A small network was shown many inputs. Here are its activations along a few directions, one row for each input.
Each table varies a few parts of the input and shows all the possible inputs, shuffled.
A made-up example of a description, with smaller parts first: one of 8 places around a ring, together with either a single point or one of 11 places around a ring or (one of 3 separate values, together with one of 4 places along a line).
Shared parts are said once, and a part with two or three values counts as separate values.
In the rows, 128 means zero.

Other details of the inputs vary at random and push rows far along two fixed directions, the same in every table; ignore that.

Rows:
R1: [105 166 124 108  72  99 134 122 121  99 130]
R2: [156 116 112 119 131 122  87 113 137 116 149]
R3: [152 130 105 143 163 139 126 142 146 170 120]
R4: [114 122 134 118 141 160 125 125 130 129 159]
R5: [165  82 142 152 161 131 132 130 121 165 106]
R6: [131 128 109 133 157 148 100 115 159 127 177]
R7: [102 117 131 112 147 170 104 107 142 100 189]
R8: [154 118 114 139 156 135  90 127 147 120 147]
R9: [ 81 137 159 118  83 107 152 119 113  75 106]
R10: [177 117 105 134 144 117 123 138 131 183 112]
R11: [128  88 141 133 159 145 118 107 144 128 147]
R12: [155 115 123 156 166 136 165 161 109 216  95]
R13: [184 125 105 142 148 120 148 147 127 227 105]
R14: [140  76 142 138 155 140 101 105 136 110 150]
R15: [106 146 158 133  88 100 187 139  95 133  78]
R16: [117 151 126 106  73  94 110 119 117  70 125]
R17: [159  83 138 151 160 133 130 125 120 156 108]
R18: [126  89 140 133 159 150 116  99 145 128 170]
R19: [122  93 149 128 146 139 117 107 145 117 149]
R20: [120 136 114 116 143 164  96 107 164 104 194]
R21: [129  93 140 125 154 164 122 101 146 134 172]
R22: [134 130 112 131 147 135  99 123 149 111 147]
R23: [171 144 108 147 158 149 161 159 133 221 101]
R24: [147 109 116 111 138 128  74 104 157 108 177]
R25: [109  98 137 122 153 148  79 110 145  80 180]
R26: [173 115 104 129 149 123 112 130 137 172 125]
R27: [179 122 102 138 147 119 140 147 131 211  99]
R28: [124  91 145 130 145 136 113 105 136 105 143]
R29: [ 85 148 142 120  98 112 139 137 103  78 105]
R30: [133 131 112 104 125 151  95 100 156 121 186]
R31: [154 168 117 154 103  89 183 179  87 170  28]
R32: [107 163 138 126  99 126 189 158  88 151  79]
R33: [102 178 131  93  58 111 140 123 119  98 127]
R34: [131 116 113 126 150 143  66 104 157  75 180]
R35: [ 75 158 161 108  69 119 172 119 102  81 108]
R36: [163 125 106 129 144 124 125 134 137 182 117]
R37: [112 108 134 126 151 145 108 125 138 114 154]
R38: [138 125 112 107 127 150  96 102 157 128 186]
R39: [133 115 123 143 160 143 142 139 120 168 128]
R40: [152 116 120 157 163 136 167 158 108 210  94]
R41: [109 166 124 109  77 101 135 123 119 107 126]
R42: [132 109 123 141 165 144 133 141 126 161 120]
R43: [118 136 159 135  94  95 177 145  94 129  59]
R44: [ 78 171 128 109  84 113 117 122 138  47 141]
R45: [135 127 113 133 156 146  99 118 161 129 178]
R46: [124 172 122 136  95  96 162 160 107 127  67]
R47: [ 81 144 158 120  80 107 160 117 108  83 115]
R48: [114 186 121 124  93 123 171 150 113 139  90]
R49: [132 123 115 128 157 146  90 118 166 116 170]
R50: [127 138 112 135 143 138 114 123 150 126 161]
R51: [126 153 130 108  75  89 120 130 111  87 109]
R52: [119 105 131 132 149 140 108 125 131 108 147]
R53: [ 83 140 146 120  90 110 123 129 101  49 118]
R54: [135 107 124 143 162 142 136 144 125 165 118]
R55: [137 147 138 152 107  95 186 181  69 168  26]
R56: [ 72 150 167 101  71 126 151 109 115  64 136]
R57: [ 93 173 134  95  58  90 129 124 119  71 118]
R58: [134  93 127 139 166 147  95 121 130 114 150]
R59: [100 126 157 125  95 106 147 122 110  85 100]
R60: [183 127 107 159 170 126 144 164 131 211  82]
Each input here is: one of 3 separate values, together with one of 4 places along a line, together with one of 5 places along a line.
The inputs of R38 and R30 match in every part but the choice among 3 separate values. If R31 is changed in the same way as R38 into R30, which row does it become?
> R34
The inputs of R48 and R23 match in every part but the choice among 3 separate values. If R18 is changed in the same way as R48 into R23, which row does it become?
> R15
Change only the place on the line of 4 in R54. List by row number the other rows that result.
> R9, R27, R44
Change only the place on the line of 5 in R2. List by row number the other rows that result.
> R26, R30, R36, R41
Change only the place on the line of 5 in R58. List by row number the other rows that result.
> R7, R29, R39, R42

Rows:
R61: [135 181 113 126 100 106 178 155 113 168  67]
R62: [124 170 116 123 107 106 153 137 122 145 107]
R63: [189  85 131 143 169 144 145 129 125 207 116]
R64: [109 158 133 126  75  65 115 139 107  62  83]
R65: [125 141 128 115  96 113 155 136 120 144 101]
R66: [122  96 129  98 137 153  68  88 164  94 213]
R67: [175 106 111 139 151 108  98 145 122 143 101]
R68: [ 91 128 159 146 130 137 163 146 107 120  88]
R69: [136  95 144 126 138 142 105  93 146 112 173]
R70: [117 100 130 107 139 145  70  85 171  96 218]
R71: [169  75 125 156 190 154 146 136 114 208 116]
R72: [136 188  97 126 103 124 157 162 125 150 104]
R73: [146 158  93 136 142 138 116 139 146 165 152]
R74: [157  80 137 176 213 159 159 154 125 217 104]
R75: [148 105 141 131 134 137 134 115 136 141 126]
R76: [121 122 113  98 145 156  63  86 169  87 217]
R77: [ 44 157 163 107  52 106 152 117  96  26 108]
R78: [114 136 143 148 109 104 196 154  83 162  56]
R79: [152 157  94 127 138 148 117 145 141 167 147]
R80: [ 91  81 153 123 176 176  84  97 150  65 203]
R81: [ 87 169 136 113  45  67 115 128 106  10  89]
What is each input in this table made of?
> one of 3 separate values, together with either a single point or one of 6 places along a line
Change only the choice among 3 separate values in R73. List by row number the other rows that result.
> R72, R79
Change only the choice among 3 separate values in R63. List by row number the other rows that result.
> R69, R75

Rows:
R82: [129 124 107 111 151 161  81  84 190 120 219]
R83: [ 91 140 138 129 117 125 135 144  97 109 115]
R84: [119  90 127 136 164 144  78 109 148  87 165]
R85: [116 150 122 118  98 118 105 128 130  72 128]
R86: [117 152 121  91  82 107 110 123 120  93 138]
R87: [105 131 143 141 121  99 119 126 128  73 113]
R88: [169 126 111 134 130 100 115 126 152 163 121]
R89: [ 77 141 138 126 115 127 135 132 122  83 140]
R90: [127  92 149 131 150 152 136 113 135 147 157]
R91: [ 66 158 145 122 109 128 146 128 135  68 133]
R92: [139 142 111 135 157 162 123 124 163 147 151]
R93: [116 119 131 130 135 123 130 148 103 118 107]
R94: [118 123 153 131  94 107 169 127  95 117  71]
R95: [173  40 132 141 214 188  91 104 147 193 192]
R96: [119 160 129 127  93  98 117 131 134  75 112]
R97: [175  70 141 155 179 129 134 110 140 171 118]
R98: [138 134 117 114 130 136 101 135 125 108 140]
R99: [153 129 102 126 144 138 120 121 150 173 165]
R100: [109 162 119 123 106 135 129 130 130  95 145]
R101: [165 126 105 138 163 153 121 146 119 182 127]
R102: [188 150 102 147 114  87 184 175 100 238  31]
R103: [158 108 144 144 123 115 194 165  76 210  41]
R104: [108 161 121  96  84 114 117 119 115 101 148]
R105: [ 98 145 164 127  99 126 184 126 118 130  94]
What is each input in this table made of?
> one of 4 places along a line, together with one of 6 places along a line
The inputs of R94 and R102 match in every part but the place on the line of 4. If R105 is changed in the same way as R94 into R102, which row does it become?
> R82
Change only the place on the line of 4 in R93. List by row number the other rows that result.
> R86, R98, R103
